Questions about the grid below. Rows and columns are numbered from 1.
1) Find the entry in row 1 and column 3.
2) Find the bottom-left entry.
3) Find the entry in the top-right corner.
4) Find the entry just left of the smallest entry.
5) Find the entry in row 1 and column 2.
6) Find the entry directly below the largest entry.
7) Find the top-left entry.
8) Find the largest entry.
[[124 136 126 140 138 120 129 117]
 [135 122 101 140 113 132 141 120]
 [131 134 126 123 136 128 126 129]
 [129 115 122 140 128 137  99 124]
 [131 128 131 124 121 122 136 135]
 [128 132 145 120 131 117 130 137]
 [130 143 136 116 126 117 136 134]
 [124 136 133 104 120 134 152 136]
 [136 120 130 132 128 122 133 130]
 [137 130 130 128 149 124 125 124]
 [125 138 124 124 130 134 128 124]
 [126 134 121 126 129 133 123 122]
 [124 136 132 105 121 132 150 134]]
1) 126
2) 124
3) 117
4) 137
5) 136
6) 133
7) 124
8) 152

Questions about the grid below. Indices start at 1.
1) What is the largest entry?
2) What is the entry in row 2 and column 2?
3) What is the entry in row 3 and column 1?
4) What is the entry in row 1 and column 3?
5) What is the entry at row 1, column 2?
6) What is the entry directly below the largest entry?
7) What is the entry in the bottom-left corner?
8) What is the entry at row 1, column 1?
[[132 126 123 131]
 [121 133 131 138]
 [134 133 126 120]
 [134 133 127 120]
 [120 126 126 135]
 [149 124 122 121]
 [133 131 130 132]
 [120 126 126 135]
 [121 133 131 138]
 [137 126 120 126]
 [120 127 126 136]]
1) 149
2) 133
3) 134
4) 123
5) 126
6) 133
7) 120
8) 132

[[121 140 123 129 137 103 123 123 146 135 146 121 132 129]
 [113 132 118 127 127 107 123 139 138 129 140 109 126 118]
 [126 114 141 129 146 130 119 131 110 108 123 128 114 123]
 [143 135 134 131 131 139 134 110 135 140 126 148 137 142]
 [137 113 139 132 133 151 132 127 118 130 110 140 118 128]
 [116 114 132 129 134 128 121 145 114 113 124 114 113 115]
 [120 125 113 119 107 123 129 144 117 116 122 115 130 117]]
Which number is the entry directly above 148?
A: 128
Which number is the second entry on the diagonal from the top-right corner?
A: 126
Which number is the bottom entry of the column that holds the smallest entry?
A: 123
The 5th entry, reading row by row is 137
The entry directly below the largest entry: 128
The entry directly below 141 -> 134
Which number is the 4th entry in reading order?
A: 129
The first entry, reading row by row: 121
Which number is the 1st entry on the diagonal from the top-right corner?
A: 129
Which number is the 3rd-last entry, reading row by row?
A: 115
The smallest entry in the first row -> 103
The 3rd entry on the main diagonal: 141
Which number is the largest entry in the last column?
A: 142
Which number is the entry just right of 145?
A: 114
Which number is the entry just right of the largest entry?
A: 132
Which number is the largest entry in the last row?
A: 144
Which number is the last entry, reading row by row?
A: 117
Which number is the entry just left of 141?
A: 114
The second largest entry: 148
Which number is the bottom-left entry?
A: 120
Which number is the second entry in reading order?
A: 140
Which number is the smallest entry in the first column?
A: 113
Which number is the entry directly above 133?
A: 131
Which number is the fourth entry from the end, reading row by row?
A: 122
The largest entry in the first column: 143
Which number is the entry just left of 151?
A: 133
The smallest entry in the last column is 115
Which number is the last entry in the row that holds the largest entry?
A: 128

[[149 125 115 125 139 112]
 [151 117 140 133 134 135]
 [150 116 139 135 132 134]
 [118 113 124 111 156 135]
 [148 121 116 123 139 110]
 [102 126 134 115 149 110]
 [149 124 137 140 131 137]
 [102 126 137 112 155 115]]
The 5th entry in reading order: 139
Give the first entry, reading row by row.
149
The first entry in the row that holds the largest entry is 118
The last entry of the largest entry's row -> 135
The entry in the top-right corner is 112
Give the 2nd entry on the main diagonal.
117
The entry directly above 113 -> 116
Give the 2nd entry, reading row by row.
125
Give the bottom-right entry.
115
Give the fifth-last entry, reading row by row.
126
Give the 2nd largest entry.
155
Give the entry just left of 123.
116
The third entry in reading order is 115
The third largest entry: 151

Read these off the matrix that follows. Indices start at 1.
1) Give the entry at row 2, column 1.
2) Give the entry in row 3 and column 3.
3) Give the bottom-left entry.
4) Give the entry in the top-right corner.
5) Give the entry just right of 145.
6) Give the entry in row 1 and column 2.
[[142 106 138 114 127 148 138 121 126 107]
 [108 145 148 141 107 127 150 128 146 146]
 [129 140 134 131 111 110 105 146 140 114]
 [113 115 143 118 133 115 123 150 118 119]
 [141 134 118 133 110 131 128 117 117 105]
 [138 131 143 139 106 116 127 150 146 122]]
1) 108
2) 134
3) 138
4) 107
5) 148
6) 106

Questions about the row below.
1) Read off the second largest entry.
2) Read off the 1st entry.
3) Read off the last entry.
4) Read off the entry just right of 156.
[116 136 122 129 114 128 156 116 132 153 119]
1) 153
2) 116
3) 119
4) 116
